These are the activations of a small neural network, seen along a few directions. Each row is one input.
In each table, some parts of the input vary, and every possible input appears once, in random order.
A made-up example of a description, with smaller parts first: one of 6 places along a line, together with either a single point or one of 11 places around a ring or (one of 2 separate values, together with one of 8 places around a ring).
Shared parts are said once, and a part with two or three values counts as separate values.

Other details of the inputs vary at random and push rows far along two fixed directions, the same in every table; ignore that.

Table:
x1: [ 14  12  11   3  -4  17   3  11  -8  -3 -15 -14   7  11 -16]
x2: [  3 -14   8   7   2   0   2  14  -2 -11   4  -6  -5  -3 -14]
x3: [-22  21 -15 -23  10   6  -8  -6  -5 -13  -8  -3 -12   4  14]
x4: [  2   7 -23  25 -12 -16  11 -10  13  27  14  -5 -10   3  -2]
x5: [ -9  16 -21  -6  -1  -9   5 -19   6  12  -6  -2   0  12   6]
x6: [ -9  19 -23   1  -6 -10   3  -7   1  11   6   9 -10  -3   7]
x7: [  4  -9   5   5   6   0   1   6  -6 -10   9 -12   8   7 -18]
x8: [ 22 -15  11   7  -6  -4  10 -13   9  17  -5   4  22   8  -4]
x9: [  2 -12   3   2   3   0   4  15 -11 -10   7  -7  -5   1 -14]
x10: [  6  14 -28  11  -8 -17  13  -5   6  25  17   6  -3   1  -7]
x11: [  5  -4   7   1   4   0  -3   5  -4  -9   9  -2  12  -2 -12]
x12: [ -6  17 -23  -1  -6 -11   5  -7  -1   8   6   9  -9  -1   4]
x13: [ -5  -4  16 -23  10  17 -18   7 -12 -27 -10   3   2  -7  11]
x14: [ 23 -16   1  -2  -6 -11  17  -8  -4  12  -4  11  12   5 -13]
x15: [ 18 -22   2   3  -9 -13  20 -12   3  15 -13   3  10  11 -18]
x16: [ 17 -12  13  17  -2  -2   4   0  12  12   9  -5  17   1  -9]
x17: [ 10 -13  14  -3   0   3   6  -3  -3   0  -9  10   3  -6   1]
x18: [  8   9 -16  14 -11 -14  19 -19  15  35  -1  10   1   2  12]
x19: [-19  46 -15  -7  -3  23  -7  20  -9  -5 -15  -5 -29  -3  14]
x20: [ 11 -13   9  -8  -3   4   1  -1  -6  -5  -8  10   1  -4   0]
x21: [  2 -19  12  -5  -1   4   6  -1  -1  -1 -16   0  -1   2   0]
x22: [  6 -11  11   0  -3   1  -8  -1  -1  -7   0  -1  13   0  -4]
x23: [  1 -13  16   3  -1   3  -2   7  -5  -4  -3   5   0  -8   0]
x24: [  3 -13  10  -7   0   2  -1  -7  -3  -4 -12  -5  10   9  -2]
x25: [ -6  -1  16 -26  12  16 -17   7 -12 -32 -10   5   1  -7   7]
x26: [-27  24  -2  -6   6  10 -22   5   4  -9   2   0 -12  -8  31]
x27: [  2 -17  13  13   2   3   3  14   2  -5   3  -8  -5  -3  -8]
x28: [  6  -7   5  -6   1  -1  -2  -1  -8 -11   4   2  12   5 -11]
x29: [ -9  23 -12  12   0  -3  -6  -5  12  14  12  -4  -2  -6  13]
x30: [  1 -16  15  13   1   5   1  14   4  -2   3  -7  -8  -2  -5]
x31: [ -2  -6  20 -18  10  15 -14   5  -5 -20 -10   3   4  -5  10]
x32: [  7 -10   9 -14   2   4   1   4  -9 -10  -8  11   1  -5   0]
x33: [ 15  -7   5 -13   3  -3   3  -8  -7  -7  -4   5  14   6  -8]
x34: [ 20 -13   6  15  -6  -7   2  -4   7  12  10  -4  19   2 -16]
x35: [ 12 -12   6   5  -4  -7   3  -7   0   2   3   0  19   3 -14]
x36: [ 14 -17   4  21  -4  -6   5  -2   6   8   9 -15  13   8 -18]
x37: [-10  17 -12  19  -1  -5  -3  -4  17  16  11 -13  -6   3  12]
x38: [-14  22 -17 -23   6   4  -5   1 -10  -9  -4  11 -18  -7  19]
x39: [ 11  -6   7 -13   1   0   0  -7  -5  -7  -4   5  13   4  -4]
x40: [  6 -14   4  -7  -1  -4  12  -3  -7  -1 -14   2   2   7  -8]
x41: [ -7  16 -14  13  -3  -4   0   0  10  16  11   4 -13  -9  12]
x42: [  3 -12   5   7   1  -2   4  12  -6  -6   6  -5  -4   1 -15]
x43: [  1 -14  16  -8   3   6  -1  -5   1  -5 -14  -6   7   7   0]
x44: [ 17 -11   5  12  -4 -10   5  -3   5   8  10  -3  20   2 -19]
x45: [-10  -2  13 -19  10  13 -19  12 -13 -30  -1   2   2  -5   0]
x46: [-12  16  -9   9  -5  -2   0  -5   9  12   4   7 -14  -6  20]
x47: [-13  18 -20   1  -5  -6  -1  -4   4   7   4  11 -12  -5  10]
x48: [  2 -15  16  -6   0   7   0  -2   4  -2 -13  -6   8   9   4]
x49: [ 23 -18   6  17 -10 -10  11  -1   4  13   8   2   9  -4 -18]
x50: [  4  -5   6  -6   5   5  -5   8  -9 -14  10  -3  10  -2 -12]
x51: [-26  14  -6 -11   5  10  -5   1   1  -2 -13   1 -22  -3  28]
x52: [-15  -3  11 -10  16  14 -16  21 -11 -31   5 -13  -3  -2  -4]
x53: [-10  20 -19   4  -1  -4  -3   4   5   7  12   6 -15 -10   7]
x54: [ -2  -9  10   5   7   4  -6  10  -1 -14   6 -12   5   2 -13]
x55: [ -7  20 -22   6  -3  -8   3   0   2  12  13   6 -11  -6   3]
x56: [-14  -8  22  -2  15  18 -19  20  -5 -28   2 -14  -6  -5   4]
x57: [  4 -13   5 -15   1  -1   8  -2 -11 -10 -13   1  -2   6  -8]
x58: [  3  12 -15  23  -9 -11  10  -6  17  31  13   3  -6  -4   8]
x59: [ -9  15 -18  -6  -1  -6   2 -19   9   9  -8  -2  -1   9   7]
x60: [-24  15 -12 -16   2   6  -8  -2  -3  -4 -12   1 -22  -4  23]
x61: [-24  20 -14  -6   1   7 -15   5  -3  -7   1   9 -21 -12  22]
x62: [  2  13 -18  21 -10 -18   8 -22  19  34   9   2  11   5   5]
Each input here is: one of 2 separate values, together with either a single point or (one of 5 places along a line, together with one of 6 places along a line).
- Changing only the choice among 2 separate values turns x41 into x29. The same change can be made to x46. Which row results? => x26
- Changing only the choice among 2 separate values turns x32 into x25. The same change can be made to x58. Which row results? => x16
- Which other rows does x20 become when the place on the line of 5 takes its other values? List them by row number. => x4, x49, x60, x61
- Which other rows does x26 become when the place on the line of 6 takes its other values? List them by row number. => x22, x28, x35, x45, x62
- Start at x7 and move only the place on the line of 5, one step at a time. The first step leads to x50. Which rows follow, in order? => x28, x33, x3

Table:
x63: [-40  46 -30   4  -1   4 -15 -11  23  21   2   8 -33 -16  55]
x64: [ 17  -6  -4  23  -8 -15  14 -11  14  25  10  -9  16  11 -17]
x65: [-36  55 -43 -14   1   0 -10 -18  10  14  -5   5 -24   0  40]
x66: [ 14  -1 -11   2 -10 -17  15 -26   8  25  -5   7  16  12  -4]
x67: [  3 -22  27  -7   7  14  -5  21 -14 -25  -7  -6  -1  -3 -10]
x68: [  1 -16  21 -19   6  15  -4  13 -15 -25 -16   0  -3  -2  -3]
x69: [-49  40 -13 -38  18  28 -31  18 -15 -37 -12   4 -42 -17  43]
x70: [  2 -21  33  -4  11  18 -13  21 -10 -30  -3 -13   6   0 -11]
x71: [ 19  -6  -8  24 -10 -18  14  -6   9  24  16   2  12   3 -17]
x72: [ 16  -1 -10   0 -10 -16  14 -25   7  23  -4   9  18  12  -5]
x73: [ 17  -6  -9  20 -11 -17  20 -10   9  27   6  -1   8   8 -15]
x74: [ 16  -4  -7  25 -10 -13  14  -4  10  23  11  -4   7   5 -17]
x75: [  2 -20  28  -2   7  17 -10  26 -12 -28  -1  -9  -2  -6 -12]
x76: [  5 -18  20 -21   7  10  -4  10 -17 -26 -10   8   3  -6  -5]
x77: [  0 -17  22 -23   8  13  -7  13 -18 -30 -12   5  -1  -6  -2]
x78: [ 19  -7  -9  17 -10 -19  18 -11   8  25  10   5  12   6 -16]
x79: [  3 -20  27  -3   8  14 -11  25 -14 -30   3  -5   0 -10 -12]
x80: [-39  58 -46   1   5  -3 -18  -8  14  11  19   1 -24  -9  37]
x81: [ 12   0  -9   3 -10 -12  16 -22   9  24 -10   2  13  14  -4]
x82: [ 17  -8  -5  22  -7 -17  12 -13  13  23  13  -5  17  10 -16]
x83: [  3 -24  27 -10   9  13  -8  20 -16 -31  -4  -1   1  -7 -11]
- What is each input in this table made of? => either a single point or (one of 4 places along a line, together with one of 5 places along a line)
- Start at x75 and move only the place on the line of 4, one step at a time. The first step leads to x74. Which rows follow, in order? => x79, x71

Table:
x84: [-27  -2  18  -2  11  18 -24  14   5 -22  -1 -15 -12  -5  20]
x85: [ 22 -31  36  20  -8  10   6  15   2   2  -9  -2  11  -5 -13]
x86: [ 16 -35  29  -1   2   1   2  -7   0  -6 -11 -10  23  14 -12]
x87: [-14  18 -21  -6  -3 -10   0 -29  13  17  -7   0   4  13  19]
x88: [-12  29 -37  -1  -1 -16  -1 -21   9  14  11  -5   4  14   4]
x89: [-24   3   2  -3  12  13 -15  28 -11 -30   8 -13 -21  -9  -3]
x90: [ 31 -12   1  22 -14 -17  20 -30  23  42  -1   2  30  15  -8]
x91: [ 21 -33  14  -4   3  -6  12   6 -15 -15  -1  -7  15  10 -34]
x92: [-14   3   5  -8  10  17 -11  33 -18 -31   4  -1 -25 -16   0]
x93: [ -8  21 -29  -4  -9  -8  12 -16   5  23 -10  13 -20   1  19]
x94: [-10   6  -2 -22   9  14  -9  22 -23 -29  -2   4 -19 -11   0]
x95: [-10  10  10 -25   2  19 -11   3 -11 -17 -22  12  -7  -7  19]
x96: [-10  21 -23   6  -6  -6  14  -7   9  26  -4   8 -23  -4  18]
x97: [ 27 -17   7  42 -16 -17  16 -19  31  46   9  -5  24   8 -10]
x98: [ -3  36 -32   0  -8  -8   5 -11   2  19   4  10  -4   1   5]
x99: [-10  34 -25  18   0  -5 -11  -7  17  16  26  -6  -1  -5  12]
x100: [-10  30 -21  25   0  -5 -12  -1  19  18  27  -7  -3  -6   9]
x101: [-23   5  -1  -9  12  13 -15  24 -15 -31   6 -13 -20  -8  -1]
x102: [ 24 -22  26  19  -6   5   3  21  -6  -6   8  -4  12  -5 -29]
x103: [ -4  35 -32  -6  -2 -12  -4 -23   9  17   9   8   8   6  10]
x104: [ 27 -27  29   1  -7   7  10   1  -6   1 -17   6  16   3 -13]
x105: [-15  18 -29   0  -4  -9  10 -17   8  21  -6  -1 -15   9  16]
x106: [ -6  37 -29  10  -6  -5   2  -1   5  19  11   5  -9   0   5]
x107: [ 25 -35  21 -13  -7   0  16  -3 -13  -3 -22  11  10   3 -16]
x108: [-15  29 -32   3   1 -12  -4 -18   9  11  16  -9   2  11   6]
x109: [-21  16 -23  20  -6  -7   7  -5  17  24   2  -8 -22   2  15]
x110: [-12  16   3 -24  15  15 -25   7 -11 -29   3   2   2  -6  10]
x111: [ -9  26 -13  17 -10   1   3  -5  17  24   0   3 -15  -5  22]
x112: [ 25  -7 -16  12 -13 -30  20 -33   9  31   6  -4  36  25 -28]
x113: [ 21 -32  21  15  -4   2  11  27 -12 -10   7  -4   1  -6 -34]
x114: [ 31 -21  22   1  -4   2   9   8 -15  -8  -1   3  21   3 -29]
x115: [ 19 -53  29  -2   5 -15   0  12 -14 -24  25  30  14 -30 -17]
x116: [ -9  26 -14   9  -1  -3  -2 -17  23  25   3   2  -2   1  25]
x117: [-19   1   2 -29   7  10  -8  -1 -12 -21 -21   2 -13   0  14]
x118: [ -8  20 -27  -1  -9  -5  13 -10   6  24  -7  10 -21  -1  18]
x119: [ 27 -26  30  -3  -7   5  11  -3  -7   0 -21   8  18   3 -13]
x120: [-17  19 -27   5  -2  -9  10 -12  12  23  -3  -3 -18   7  17]
x121: [ -4  28 -41  -5  -7 -14  11  -8  -3  17   5  11 -16   1   2]
x122: [ 26 -25  29   2   7   4  -3  10  -5 -13   9  -5  29   3 -25]
x123: [ 22 -18  -3  26 -12 -24  22 -29  24  42   2  -8  27  21 -12]
x124: [ 14 -30  25  11   4  -1  -2   9  -2 -16  12 -17  22   8 -27]
x125: [-23  -4  13  -7  11  17 -10  17  -6 -24  -9 -10 -23  -7  14]
x126: [ 12 -37  34  11   0   3   0   2   6  -6  -3 -15  19   9 -13]
x127: [ 33 -12   2  30 -20 -17  30 -18  17  46  -5   6  20  12 -14]
x128: [ 27 -22  24  -1   5   2  -2   2  -6 -13   7  -3  29   5 -23]
x129: [-13  15   8  -5   6  20 -19  26 -11 -27   6  -1 -15 -15   5]
x130: [ 24 -17  -5  16 -14 -26  22 -36  19  39  -5  -3  30  24 -14]
x131: [-21   9   5 -14  17  12 -22  14  -8 -30   8 -13  -3  -1   3]
x132: [ 31 -21  19 -10  -6  -1   9   1 -17  -9  -8   9  26   4 -29]
x133: [-21   2   3 -25   9  13  -9   3 -11 -23 -18  -1 -16   0  16]
x134: [-28 -20  19 -24  15   8 -24  14  -9 -37   7  33 -24 -45  41]
x135: [-13   8  14 -28  11  18 -20  -4  -4 -21 -15   7   1  -7  25]
x136: [ -6  28 -21   0  -3  -6  -2 -27  18  27  -4   6   3   3  26]
x137: [-18   4  23  -6  13  24 -26  13   4 -22  -3  -6  -8 -15  28]
x138: [-19  -3  14  -3   6  22 -10  28  -6 -22  -9   0 -32 -18  17]
x139: [-24   7   8   0  14  13 -26  21  -2 -29  15 -18  -9  -6   4]
x140: [ 22 -36  30  10  -6   5  13  13  -5  -3 -10  -1  -1  -3 -16]
x141: [-16   7  -8 -25  11   5 -10   9 -19 -27  -4  -3 -11  -1  -2]
x142: [-14   7   3 -18  11  14 -10  28 -20 -29   0   4 -23 -12   0]
x143: [-15  28 -39   6   0 -15   8  -7   4  16  13  -6 -15   7  -1]
x144: [ 21 -30  11 -12   0  -8  11  -1 -18 -14  -8  -2  20  12 -34]
x145: [ -4  27 -38 -10  -7 -14  10 -10  -5  15   1  13 -12   2   2]
- What is each input in this table made of? => one of 2 separate values, together with either a single point or (one of 5 places around a ring, together with one of 6 places along a line)
- Changing only the choice among 2 separate values turns x130 into x88. The same change can be made to x137. Which row results? => x99
- Changing only the choice among 2 separate values turns x132 into x95. The same change can be made to x141. Which row results? => x133
- Which other rows does x124 become when the choice among 2 separate values takes its other values? List them by row number. => x126
- Which other rows does x91 become when the place on the ring of 5 takes its other values? List them by row number. => x94, x108, x114, x128
- Start at x135 and move only the place on the line of 6, one step at a time. The first step leads to x136. Which rows follow, in order? => x90, x116, x137, x97

Table:
x146: [ 18 -47  54  -1   7  19 -10  18  -8 -29 -11 -11  21  -1 -17]
x147: [-25   5   9 -16  15  25 -18  37 -19 -40  -2  -7 -31 -16   9]
x148: [ -8   9  -9 -18  -9   3  13 -24   6  21 -39  17 -13   5  33]
x149: [-20   4  10 -21  13  23 -19  33 -23 -44  -4  -5 -25 -14   4]
x150: [ -9  16 -20   5  -6  -6   3  -2   3  13   7  10 -16 -11  12]
x151: [-10  14 -15  11  -5  -4   4   5   5  14   8   9 -19 -10  13]
x152: [ 26 -43  43 -17   5  12   0  20 -25 -36  -8  10  17  -9 -28]
x153: [-25   7  17 -18  18  30 -28  29 -16 -45  -5 -13 -18  -8  10]
x154: [ 32 -21   6  14  -9 -20  18 -27  11  25  -1  -3  39  21 -23]
x155: [ -8  21 -27 -12  -3 -11   2 -11  -4   6   4  16  -6  -2   9]
x156: [ 30 -31  15  35 -13 -17  20  -9  20  32   9   0  20   3 -18]
x157: [-15  22 -15  14  -1   1  -2   2  11  11   6 -12 -15   2   8]
x158: [-12  27 -24  -2   0  -4  -3  -8   5   9   6  -7  -5   9   5]
x159: [-12  19 -19  -7   1  -8  -6 -17   7   7   7   8   1  -2  17]
x160: [ 33 -17  -8   8 -12 -24  27 -12  -5  17   2   2  23  17 -40]
x161: [ 20 -43  45 -12   9  13  -8  12 -12 -30  -4   1  22  -6 -15]
x162: [-13  30 -27  -7   3  -6  -3 -13   2   5   4  -6  -3  12   3]
x163: [-10  12 -11  10  -2  -3  -6  -5  13  12   9   3  -8  -7  18]
x164: [ 29 -29  18  36 -12 -13  18 -11  22  34   3 -10  25  11 -19]
x165: [-12  23 -15   0   0  -2  -8 -15  13  12   3  -4   3   4  18]
x166: [ -8  23 -29  -3  -1  -7   5  -1  -4   5   6   2 -11   4   0]
- What is each input in this table made of? => either a single point or (one of 4 places along a line, together with one of 5 places around a ring)
- Start at x160 and move only the place on the ring of 5, one step at a time. The first step leads to x155. Which rows follow, in order? => x159, x154, x162
